A small network was shown many inputs. Here are its activations along a few directions, one row for each input.
In each table, some parts of the input vary, and every possible input appears once, in random order.
A made-up example of a description, with smaller parts first: one of 3 separate values, together with either a single point or one of 11 places along a line or (one of 6 places along a line, together with one of 8 places around a ring).
Shared parts are said once, and a part with two or three values counts as separate values.

Other details of the inputs vary at random and push rows far along three fixed directions, the same in every table; ignore that.

Rows:
R1: [  6  -9   2   8  -4  32  19 -28  -6 -21  20 -30 -23]
R2: [ 33 -20 -22 -24 -29  14  10 -34 -21  14  11  39  10]
R3: [ -8  18  10  16  18 -52 -34  28  39  19  -8  29 -11]
R4: [-28   9  31  14  22  -6 -13 -17   5 -26   1 -39 -24]
R5: [-20  17   2  18  21  -7  -7  29  21 -36  14 -26  -3]
R6: [-36  13   5  22  22 -20  -4  -6  -6 -21  -6 -51 -22]
R7: [ 18   2 -15 -24  -5  -3   0  22   9   0   1  20  25]
R8: [ -1 -12  16   6 -12  33  16 -36 -15 -27  16 -35 -16]
R9: [ 31 -18 -27 -19 -27  24  20 -15 -32  31 -11  12  20]
R10: [ -1  31   6  -2  27 -46 -34  73  48  19 -15  31  10]
R11: [ 16 -13  -9  23 -10  20   1  32  27  20  26  30 -10]
R12: [  9 -15 -36  28  -2  59  43  37  10   9  28 -20 -26]
R13: [  5   1 -23  17   4  17  16  45  19  26  -2   6  -7]
R14: [  7   2  -2  -6   1 -13  -2   8 -13  31 -27  16  21]
R15: [  9  -4 -25  11  -3  31  29  44  11  28   6   7  -3]
R16: [ 20   6   7 -12  -4 -10  -8  -4  11  19 -18  22   3]
R17: [ 33 -12 -20 -36 -31  27  18  -1 -15  -1   7  26  34]
R18: [ 10 -28 -12  32 -10  42  21  14  15  -7  44   0 -20]
R19: [ 10  -1 -25  18   1  18  13  36  15  27   3   0 -10]
R20: [ 20   7  13  -6  -4 -11 -12  10  19  25 -20  30   2]
R21: [-28  31  20 -27  25 -67 -44   0  -1 -17 -26  -1  20]
R22: [-29   7   4  33  22  -9   0   9   0 -12  -1 -50 -19]
R23: [  9  -1  -1 -27 -11  -2  -4  13  -2  -4 -12  25  33]
R24: [  4   3   2  38  20  24   4  46  50   8  20 -11 -37]
R25: [ 26 -14 -14 -44 -33  25  15 -11 -24  -5   0  24  39]
R26: [ 11 -17 -18  16  -3  35  31  11 -10  13   9 -14   2]
R27: [-19  27   7   2  28 -44 -17  53  22  35 -35  20  -1]
R28: [  4 -20   2 -48 -27 -13  -7 -81 -53 -10  -8  19  27]
R29: [ -2  14  -2  18  23 -21  -2  70  34  45 -20  23   5]
R30: [  4  -5   5 -32 -13 -27 -23 -39 -22  11 -17  38  24]
R31: [-34   9  15  24  16  -7   3 -14 -22 -20  -2 -52  -9]
R32: [  0  14   2  18  15 -37 -34  48  50  36  -4  44  -8]
R33: [ 23   3  13 -11  -4  -8  -8   7  12  25 -16  29  -2]
R34: [  9  -9 -14  56   3  35  11  48  45   6  43  11 -31]
R35: [ 17  -5   8 -41 -22  -1  -2 -59 -30   1 -18   9  14]
R36: [-18   8  -2  38  20  12  16  48  18   9   8 -22 -14]
R37: [ 17   0  21 -39 -11 -21 -15 -29 -17  19 -33  27  16]
R38: [ 10  -6 -11   8  -1  26  13  54  31  -4  17   9   8]
R39: [ 31 -33 -29   2 -30  57  24 -10  -3  12  39  24   1]
R40: [  6   4 -16  -4   1   3  12  33   5  31 -17  21  11]
R41: [ -7  11  31 -52  -3 -55 -30 -69 -32  -4 -47   7  19]
R42: [-11 -19  -2   6  -6  25   7 -42 -22 -28  31 -17 -13]
R43: [-33  13   3  21  18 -14  -4  -8  -9 -19  -7 -44 -17]
R44: [-21   6  24  28  24   0  -7   9  27 -16   8 -35 -28]
R45: [ -4  26  31  12  17 -40 -30  34  41  22 -22  16 -14]
R46: [-28  -5  17  22   6  -1  -7 -27 -11 -37  26 -29 -24]
R47: [ 20  -9 -14  -9  -7  -2 -10   3   9  24   7  41   2]
R48: [-23   4  13  29  10  -9 -10  -8   6 -25  22 -15 -28]
R49: [ 33 -13 -19 -38 -25  26  18  -1 -18  -2   5  28  32]
R50: [-41  15   6  14  14  -9   5 -15 -18 -28  -4 -55 -20]
R51: [-26   6   7  10   9 -14  -4 -31 -30 -18 -14 -44  -3]
R52: [ 24 -22  -7  33  -8  68  31  25  26   2  33 -11 -23]
R53: [ 12  -5  -7 -10  -5 -18 -15  -1  12  20  -2  37   5]
R54: [  3   4 -11 -12   4 -12   8  29   2  32 -25  21  12]
R55: [ -3   1  25   0   5  -9  -7  -9   7  -4  -9 -11  -9]
R56: [ 34 -17  -3 -28 -23  27  10 -26 -12  20 -10  26  16]
R57: [-33  12   3  20  21 -12  -3  -6 -10 -18  -3 -47 -24]
R58: [ 20   0 -10 -20 -10   6   1  26   9   4  -3  31  29]
R59: [ 32 -24 -38 -22 -30  57  32  -9 -17 -15  34   3  24]
R60: [ -7  15   5  17  18 -40 -36  35  41  25  -8  37  -6]
R61: [-11  12  -5 -12   7 -27  -3   9  -5  15 -29   1   3]
R62: [-16  10  11 -25   4 -44 -19 -39 -43   5 -40 -10  15]
R63: [ -8 -13 -14 -15  -8  29  20 -39 -31 -57  30 -44  12]
R64: [ -6 -11 -10  29   8  35  27   8 -12  -4  16 -35 -12]
R65: [  4  -6   4  10  -9  31  18 -31  -5 -24  21 -33 -21]
R66: [-36  29  22   9  31 -53 -21  19   1  10 -37  -7   9]
R67: [-26   2   8  22   1  -4  -3 -38  -9 -39  28 -34 -24]
R68: [  8   5   2 -28  -4 -11  -9  18   0   0 -13  25  27]
R69: [-11  12   5 -36   3 -35 -23 -23 -20 -22 -17   2  33]
R70: [ -1   8   9 -39  -6 -28 -11 -13 -17 -18 -19  11  34]
R71: [-29  10  11  29  13 -18 -15 -19   6 -31  17 -23 -24]
R72: [-35   0  21  23   7 -12 -14 -35 -13 -42  17 -30 -18]
R73: [ 39 -27 -16  -4 -26  66  31  -5   4  17  22  10  -2]
R74: [-33   8  10  10  18  -9   8 -10 -25 -15  -8 -37  -2]
R75: [ -2  10  22 -23   2 -30 -23 -34  -7   2 -31   8   6]
R76: [ 43 -18 -13 -27 -27  25  19 -25  -8  20  -3  24   9]
R77: [ 17  -1  -3   2 -12 -14 -14  15  17  27   3  46   2]
R78: [-27   1  15  25   6 -13  -8 -27  -3 -36  20 -25 -23]
R79: [ 12   0  -7 -53 -25  -6   1 -44 -42 -23  -8   5  39]
R80: [  3 -12   9  14  -7  34  22 -27  -5 -28  20 -34 -23]
Description of these inputs: one of 4 separate values, together with either one of 4 places along a line or one of 6 places around a ring or (one of 2 separate values, together with one of 5 places around a ring).
Q: Changing only the choice among 4 separate values turns R64 into R26. The same change can be made to R74. Which row results?
A: R29
Q: Changing only the choice among 4 separate values turns R77 into R48. The same change can be made to R79. Which row results?
A: R10
Q: A walk changes only the place on the ring of 6. It starts at R50 and steps to R19. List the rest of the walk in order.
A: R9, R31, R36, R15
Q: Change only the choice among 2 separate values in R72. List by row number the other rows that result.
A: R52
Q: Change only the choice among 4 separate values in R4. List by row number the other rows that result.
A: R44, R56, R73
Q: Change only the choice among 2 separate values in R35. List by row number the other rows that result.
A: R32

Rows:
R81: [-24  22  32  17  19 -60 -55  44  37  27 -12  42  16]
R82: [ 16  13 -48 -31  -7 -18   8  40 -19  33 -22  30  32]
R83: [-30  27  52 -20   0 -49 -15 -42 -18 -25 -34 -20   2]
R84: [-51 -11  -2  17   4   8   1 -60 -30 -49  32 -38 -19]
R85: [ -4  41  37   1  31 -45 -41  51  41  29 -53  13   5]
R86: [ 52 -17 -28 -15 -37  41  35 -13   3  17   3   1   0]
R87: [-34  24  49 -33  14 -39 -33 -32 -18 -36 -17 -15  16]
R88: [-14  10 -16  53  24  24   5  52  65 -29  53 -40 -59]
R89: [ 22 -33 -31 -13  -9  48  41 -10 -19  35   0  16   5]
R90: [ 53  -9 -20 -33 -27 -20 -14 -14  -1  31  -6  58  28]
R91: [-31 -11   2  96  21  41  14  70  47  -1  42 -33 -56]
R92: [ 33 -31 -15  -6 -30  33  19  -3  -8   0  30  43   2]
R93: [-38   8  45 -20  24 -46 -30 -35 -22 -28 -15 -17  27]
R94: [-35   1   9  -8   7  28  26 -57 -38 -39   1 -58 -27]
R95: [-21  26  31 -24  15 -45 -27 -40 -20 -12 -43 -43   2]
R96: [-12   7  16  88  20  33  23  65  49  -8  48 -29 -50]
R97: [-10  -3  15  12  -8   8  -1 -63 -31 -70  30 -39  -5]
R98: [-34  -4   2  12   4   1   9 -61 -29 -59  36 -31 -29]
R99: [-22  26   2  23  31 -68 -64  56  50  42 -12  36  -9]
R100: [ -6   8   3  59  30  56   5  70  66 -35  48 -43 -35]
R101: [ 24 -20 -24 -43   0  -2   1   4   0  46 -14  64  31]
R102: [ 24   8 -42 -38 -18 -20  10  17 -27  20 -28  19  51]
R103: [ 51 -18 -16  10 -30  45  29  -7 -10  15  12  21   5]
R104: [-33 -25  22   2   4  22  24 -54 -50 -39   1 -57  -7]
R105: [ -9  27  12  27  22 -66 -49  39  38  50 -37  16   2]
R106: [ 44 -31 -29  -7 -12  45  31  -9 -11  32   1  -8  17]
R107: [-30  13  25  20  22 -64 -57  54  40  26 -18  47   0]
R108: [ 33 -15   3 -23 -26  57  35  -3 -17  19   2  10  15]
R109: [-13   1  -2  96  20  47   9  60  50  -3  38 -41 -38]
R110: [-35  15  38 -31   1 -55 -29 -40 -11 -46 -20  -5  -2]
R111: [ -9  31  37  16  21 -67 -47  51  46  19  -7  49   4]
R112: [ 32  -3 -16 -22 -18 -15   9  -2  -7  55 -23  70   6]
R113: [ 47 -20 -12 -40 -11   9  -8  -1  -4  29 -18  51  53]
R114: [  1   7  -6  83  21  22  15  52  51  -3  39 -45 -53]
R115: [-38  24  20 -33  10 -56 -23 -51  -8 -38 -18  -6  -8]
R116: [-11  42  16   2  40 -53 -41  63  46  51 -44  13 -19]
R117: [-23   9  29  -1  38 -59 -44  56  39  26 -27  37  10]
R118: [ -5  10   2  58  17  37   7  52  69 -45  47 -37 -39]
R119: [ 44 -32 -19  -3 -15  62  35  -6 -15  21   1   2  25]
R120: [ 30  -8 -27 -14 -20  -8 -12   0 -11  67 -22  50  14]
R121: [-39  14  42 -35  13 -42 -33 -31 -20 -38 -23 -11   3]
R122: [-18  -7  14  75  35  51  29  69  46   1  38 -46 -31]
R123: [-34   8  14 -25  30 -54 -38 -43 -26 -19 -18 -25   8]
R124: [ -8   3  19   1 -15  21  18 -62 -28 -56  -2 -58 -12]
R125: [-29  -1   5  -8  -9  14  31 -71 -34 -47   3 -50 -31]
R126: [-33  -9  25  18 -13  17  13 -67 -53 -37  15 -48  -1]
R127: [ 15   7 -18 -37 -25 -10  19  33 -30  23 -23  40  60]
R128: [-28   6 -11 -10 -12  13  26 -45 -73 -75   1 -67  32]
R129: [ 28  -3 -19 -54  -7   4  -2   9   7  37 -16  65  20]
R130: [ 34 -29 -10   2 -33  35  33  -6 -19  19  11  33  -6]
R131: [ 39 -19 -38  -3 -21  28  14  -6  -3  11  36  29  -9]
R132: [-31  11  16  -7   5 -59 -49 -52 -19 -22 -14 -21  15]
R133: [ 39 -33 -29   2 -36  56  11 -14  -9   5  30  26  27]
R134: [  4  10 -43 -29  -7 -15  21  43 -10  34 -23  43  32]
R135: [ 49 -19 -32 -24 -33  35  21 -14  12  -5  22   9   7]
R136: [ 40 -19 -10 -26 -37  44  27  -7   4  -5  26  31  16]
R137: [ 36 -12 -24 -32  -2  -3   1   4 -12  65 -32  37  22]
R138: [ 33 -26 -10 -18 -39  44  39  -6  -8   9   1  22  -7]
R139: [-35  31   5  -5  18 -67 -18  69   7  12 -39  21  22]
R140: [ 36 -18 -36 -28 -15  50  16   0  -3   8  25  11  -1]
R141: [ 40 -13 -33 -13 -29  41  33  -5   0  23   6   9 -16]
R142: [-20  23  24 -34  16 -49 -39 -41 -11 -33 -23 -32  10]
R143: [-11  -7 -13  71  45  30   3  70  71 -12  50 -54 -34]
R144: [-17   1   1  15  -3   2  12 -64 -46 -34  15 -52 -34]
R145: [-51  15  20  -2  12 -52 -24 -55 -35  -3 -31 -11  -6]
R146: [ 29 -25  -5 -25 -27  56  34   0 -19  17  -4  15   1]
Q: Changing only one part turns R112 into R96. The same change can be made to R145. Which row results?
A: R126
Q: Changing only one part turns R81 into R132. The same change can be made to R122. Which row results?
A: R106
Q: What do these inputs look like to the network?
A: one of 6 places around a ring, together with either a single point or (one of 2 separate values, together with one of 5 places around a ring)
Q: Change only the choice among 2 separate values in R137. List by row number the other rows that result.
A: R123
Q: Change only the place on the ring of 6 in R127. List by row number the other rows that result.
A: R82, R102, R128, R134, R139
Q: Change only the choice among 2 separate values in R98. List by row number the other rows that result.
A: R112
